Each row below holds a small network's activations on one input, seen along a few directions.
In each table, some parts of the input vary, and every possible input appears once, in random order.
A made-up example of a description, with smaller parts first: ring(5) and (point or line(9) or (values(3) and line(6))).
Shared parts are said once, and a part with two or three values counts as separate values.

Other details of the inputs vary at random and push rows far along two fixed directions, the same in every table; ignore that.

Table:
R1: -8; 183; -132; 50; 765; -418; -158; -181; -412; -325; 75; -112; 371
R2: 286; -20; 59; -245; 65; -135; 580; -249; -377; -155; -21; -86; -230
R3: -438; -208; -129; 403; 211; 64; -768; 26; 370; 185; 205; 324; 308
R4: 4; 526; -124; 42; 752; 107; -303; -28; -390; -223; -28; -49; 238
R5: 450; -119; 63; -244; 88; 212; 242; -18; -355; -23; 182; -219; -512
R6: 219; 309; -333; -79; 625; 67; -422; -93; -245; -189; -70; -296; 414
R7: -91; -339; 265; 121; -560; 51; -33; 127; 420; 256; 165; 206; -374
R8: 286; 156; -95; -284; -58; 228; 533; -19; -383; -17; -84; -132; -206
R9: -48; -214; 195; 338; -703; -97; 86; -60; 308; 267; 103; -53; -51
R10: 159; 206; -181; 52; 752; -9; -516; -104; -299; -320; 225; -139; 104
R11: 193; 98; 146; -556; -69; 264; 411; 110; -247; -65; -154; -47; -308
R12: 190; 80; -60; -552; -18; 201; 462; 110; -280; -119; -185; -69; -254
R13: 0; -189; 228; 376; -638; -123; 36; -26; 335; 237; 136; -3; -171
R14: -575; -118; -105; 382; 163; -241; -329; -185; 393; 1; 23; 396; 560
R15: 166; 214; 129; -420; -12; 114; 487; 279; -222; -160; -219; -60; -550
R16: -24; 207; -188; -316; 568; -170; -501; -37; -225; -378; -57; -253; 403
R17: 307; -34; 7; -214; 38; -50; 613; -259; -420; -234; -74; -8; -219
R18: 184; -99; 146; -485; 87; -253; 509; -51; -235; -190; -72; -60; -281
R19: 289; -21; 97; -236; 88; -235; 557; -190; -383; -114; 1; -127; -233
R20: 465; 41; 142; -212; -29; -55; 181; -17; -294; -181; 153; -264; -497
R21: -411; -46; -57; 387; 64; -281; -772; 17; 425; 9; 104; 169; 399
R22: -359; -7; -219; 303; 43; 38; -693; 70; 491; 192; -77; 145; 620
R23: -221; -20; 24; 458; -679; 129; 497; 91; 364; 420; -92; 198; -186
R24: -164; 87; -287; 554; 48; 136; -605; 36; 371; 249; 17; 101; 627
R25: -81; -284; 274; 134; -626; -100; -55; 136; 408; 205; 130; 164; -337
R26: -360; 43; -105; 550; -12; -97; -555; -133; 280; 76; 86; -16; 673
R27: 305; -55; 125; -560; -136; -156; 171; 44; -218; -210; -31; -313; -359
R28: 15; 224; -269; -341; 605; -70; -501; -13; -197; -307; -113; -249; 412
R29: -294; -64; 377; 211; -654; 211; 234; 285; 417; 313; -92; 298; -226
R30: 315; -307; 46; -505; 108; 250; 159; 97; -298; -15; 26; -126; -537
R31: 130; 12; -301; 17; 837; 196; -460; -106; -396; -181; 174; -151; 172
R32: -191; 78; 175; 462; -597; 141; 369; 127; 291; 385; -67; 203; -252
R33: -327; -95; 81; 172; -627; 99; 401; 202; 456; 305; -192; 259; -218
R34: -457; 185; -122; 583; 66; 209; -384; -59; 267; 234; 92; 321; 642
R35: 33; -246; 57; 44; -706; 200; 35; 261; 484; 420; -117; 127; -75
R36: -259; -343; 307; 152; -485; -323; 346; 75; 369; 195; 37; 204; -46
R37: 124; 295; -284; -89; 595; -26; -401; -148; -306; -249; -32; -344; 445
R38: 188; -116; 49; -454; 37; -79; 548; -120; -267; -295; -155; 63; -267
Description of these inputs: values(2) and (line(4) or ring(5) or line(10)).
Changing only the values(2) part turns R23 into R33. The same change can be made to R9. Which row results?
> R27
Start at R35 and move only the line(10) part, one step at a time. The first step leads to R22. Which rows follow, in order?
> R28, R16, R27, R21, R25, R7, R3, R30
Which other rows does R18 become when the line(4) part takes its other values? List them by row number.
> R14, R36, R38
Start at R17 and move only the line(4) part, one step at a time. The first step leads to R2. Which rows follow, in order?
> R19, R1

Table:
R39: -263; -199; -22; 219; -500; -2; -288; 176; 649; 321; -70; 160; 161
R40: 173; -179; 78; -275; 91; -114; 120; -68; -212; -169; 153; -34; -279
R41: 235; 103; -211; -253; 871; -121; -270; -137; -505; -409; 100; -184; 18
R42: 36; 184; -46; -329; 467; -103; 313; -41; -355; -275; -68; -82; -87
R43: 96; 33; -85; -166; -58; 436; 414; 50; -136; 122; -138; 109; -159
R44: 208; 133; -186; -269; 36; 369; 303; -11; -258; 16; -198; -88; 23
R45: -381; 9; -60; 316; -50; -177; -70; -85; 206; 64; -68; 115; 432
R46: 162; 53; 114; 105; -451; -88; 553; -64; 9; 53; -78; -16; -209
R47: -87; 240; -292; 269; 652; -32; -759; -114; -60; -73; 90; -107; 582
R48: 121; -164; 69; -333; -298; 88; 170; 250; 164; 98; -107; 35; -465
R49: -263; -290; 57; 595; -338; 39; -150; 3; 396; 357; 170; 232; 16
R50: 115; -37; 222; -100; -355; 247; 200; 208; 59; 96; 9; -39; -397
R51: -153; 75; -117; 322; 359; 75; -495; -26; 35; 70; 119; 79; 226
R52: -163; 60; -284; 138; 639; -288; -724; -201; -73; -282; 167; -15; 618
R53: 375; 2; -112; -280; 366; -142; -16; -116; -381; -265; 62; -311; -50
R54: 214; 6; 169; -162; -411; 193; 173; 146; 59; 83; -39; -219; -241
R55: 205; 46; 161; -139; -130; 216; 135; 106; -128; 83; 76; -73; -346
R56: 66; 151; 41; -389; 457; -114; 255; 22; -361; -288; -121; 18; -8
R57: 88; -322; 299; -240; -283; -92; 247; -81; 32; -33; 78; 40; -384
R58: 346; -41; -42; -116; 29; -27; 115; -46; -218; -40; 66; -269; -172
R59: -497; -68; 120; 568; -449; -62; 170; -12; 447; 291; 21; 410; 127
R60: -280; -32; -16; 272; -371; 65; -384; 158; 435; 221; -32; 93; 207
R61: 128; 160; -43; -399; 335; -190; 204; -32; -328; -277; -197; -138; 116
R62: 83; -64; 142; -225; -321; 173; 146; 243; 38; 75; -69; -6; -458
R63: -246; 252; -146; 428; 349; -125; -147; -124; 19; -112; 0; 242; 263
R64: -226; -222; 68; 187; -97; -226; -360; -164; 273; -3; 88; 83; 315
R65: -134; 82; -8; 304; -126; 97; -396; 21; 211; 205; 98; -1; 303
R66: 43; 28; 130; -49; -413; -96; 542; -62; -16; 71; -111; -34; -153
Changing only one part turns R41 into R53. The same change can be made to R43. Which row results?
> R44
What is each input in this table made of?
> values(2) and (point or line(4) or line(9))
Which other rows does R55 become when the line(9) part takes its other values? List them by row number.
> R40, R41, R48, R49, R50, R51, R57, R62
Which other rows does R48 become when the values(2) part takes its other values? List them by row number.
> R39

Table:
R67: 220; -43; 131; -198; -117; -84; 487; -88; -221; -70; -16; -76; -307
R68: 111; -270; 210; 36; -527; -15; 182; 26; 185; 194; 110; -26; -297
R69: 22; -107; 132; -29; -504; 227; 246; 168; 203; 266; -61; 48; -257
R70: -154; -211; 71; 356; -398; 69; -229; 61; 390; 285; 123; 106; 46
R71: -237; 169; -185; 262; 330; -81; -192; -115; -20; -77; -10; 114; 404
R72: -93; -65; -13; 156; 156; -187; -288; -114; 29; -72; 128; 5; 190
R73: 217; -139; 166; -301; -146; -153; 397; -46; -146; -94; -4; -97; -309
R74: -32; 175; -214; -65; 500; 85; -537; 71; -88; -148; -4; -69; 236
R75: 116; -180; 151; 28; -523; 208; 135; 127; 181; 271; 32; -12; -297
R76: -106; 46; -129; 137; 456; -244; -313; -171; -88; -194; 96; 10; 333
R77: -248; -93; -41; 271; 32; -121; -493; -15; 296; 47; 96; 124; 287
R78: -84; 34; -15; -14; 168; -148; 66; -81; -67; -121; -33; 61; 72
R79: -222; 206; -200; 93; 453; -91; -190; -75; -85; -176; -59; 102; 364
R80: 366; 188; 19; -567; 129; 184; 454; 93; -428; -190; -169; -216; -398
R81: -122; 101; -15; 47; -49; 65; 177; 44; 29; 48; -115; 125; 49
R82: 473; 1; 68; -587; 65; 68; 227; 88; -345; -186; -45; -318; -483
R83: 242; 163; -131; -431; 715; -227; -224; -109; -464; -456; 12; -266; 54
R84: -153; -46; -1; 288; -298; 199; -92; 90; 291; 286; 23; 108; 78
R85: -77; 100; -29; 132; -53; 72; 164; -1; 6; 77; -74; 83; 83
R86: -241; -29; 24; 385; -386; 175; 23; 48; 343; 309; -29; 194; 151
What is each input in this table made of?
> values(2) and ring(10)
Changing only the values(2) part turns R68 into R77. The same change can be made to R86. Which row results?
> R80
Which other rows does R79 become when the values(2) part takes its other values? List them by row number.
> R71

Table:
R87: 148; 46; -266; -98; 551; 219; -216; 87; -173; -50; -44; -36; -47
R88: -115; 146; -62; 169; 31; 176; 136; -90; 32; 59; -80; 183; 129
R89: -138; 14; -14; 223; 177; -108; 30; -115; -36; -45; 93; 94; 147
R90: 246; 99; -105; -267; 370; -13; -288; -59; -249; -177; 56; -234; 45
R91: 251; -55; 219; -311; -598; 304; 740; 158; -76; 170; -170; -44; -473
R92: -45; 85; -126; -201; 340; -157; -237; 11; -57; -170; -80; 6; 160
R93: 113; 215; 44; -184; 144; -124; 281; 19; -206; -162; -101; -78; -147
R94: 153; 195; -224; -48; 236; 175; -92; 80; -194; -82; 49; -50; -194
R95: 125; 7; -55; -291; 470; -95; -107; -80; -314; -252; 57; -59; -4
R96: -428; 14; -59; 486; -286; 172; -109; -9; 364; 271; -68; 383; 394
R97: 190; 194; -114; 26; 327; -71; -109; -78; -269; -160; 36; -198; 98
R98: -376; -258; 18; 464; -239; -94; -158; -117; 371; 211; 123; 252; 307
R99: -163; 189; -131; 18; 186; 197; -249; 125; 9; 32; -87; 7; 322
R100: -195; -37; 9; 100; 270; -55; -344; 1; 21; -138; 111; 123; 67
R101: -380; -161; -37; 339; -252; -138; -242; 33; 491; 178; -11; 240; 385
R102: 420; -201; 235; -194; -659; 57; 627; -18; -114; 182; -40; -255; -539
R103: 264; -221; 203; -372; -629; -40; 717; 43; 3; 73; -132; -110; -488
R104: -423; -112; 35; 322; -250; -101; -330; 102; 518; 186; -12; 294; 244
R105: 342; 34; -64; -280; 207; -4; -83; -48; -237; -176; 51; -289; -8
R106: 68; -212; 306; -225; -656; 16; 422; 195; 205; 117; -107; 23; -561
R107: 64; 146; -24; -124; 113; -122; 257; -23; -140; -142; -93; -61; -41
R108: -403; -243; 108; 430; -222; -66; -305; 5; 412; 213; 148; 339; 179
R109: 406; -70; 316; -99; -591; 40; 629; 75; -118; 161; -1; -189; -586
R110: -355; -268; 28; 428; -185; -91; -235; -59; 382; 195; 142; 278; 330
R111: 171; 123; -73; -178; 356; 12; -384; -13; -170; -169; 78; -185; 44
R112: -179; 213; -109; 9; 242; 196; -343; 132; 50; 59; -32; -36; 252
R113: 66; 74; -108; -144; 476; -117; 13; -186; -353; -235; 23; -115; 69
R114: 230; 88; 18; -241; 221; 63; -228; 37; -189; -196; 54; -248; -179
R115: 100; 188; -7; -89; 463; -126; 102; -98; -372; -228; 49; -55; -58
R116: -104; -330; 144; 413; -792; 42; 67; -27; 498; 402; 99; 80; 22
R117: -53; 98; -107; -83; 181; -147; 39; -82; -88; -129; -114; -62; 128
What is each input in this table made of?
> values(2) or line(5) or (values(3) and line(8))
Which other rows does R111 become when the values(3) part takes its other values? List them by row number.
> R104, R108
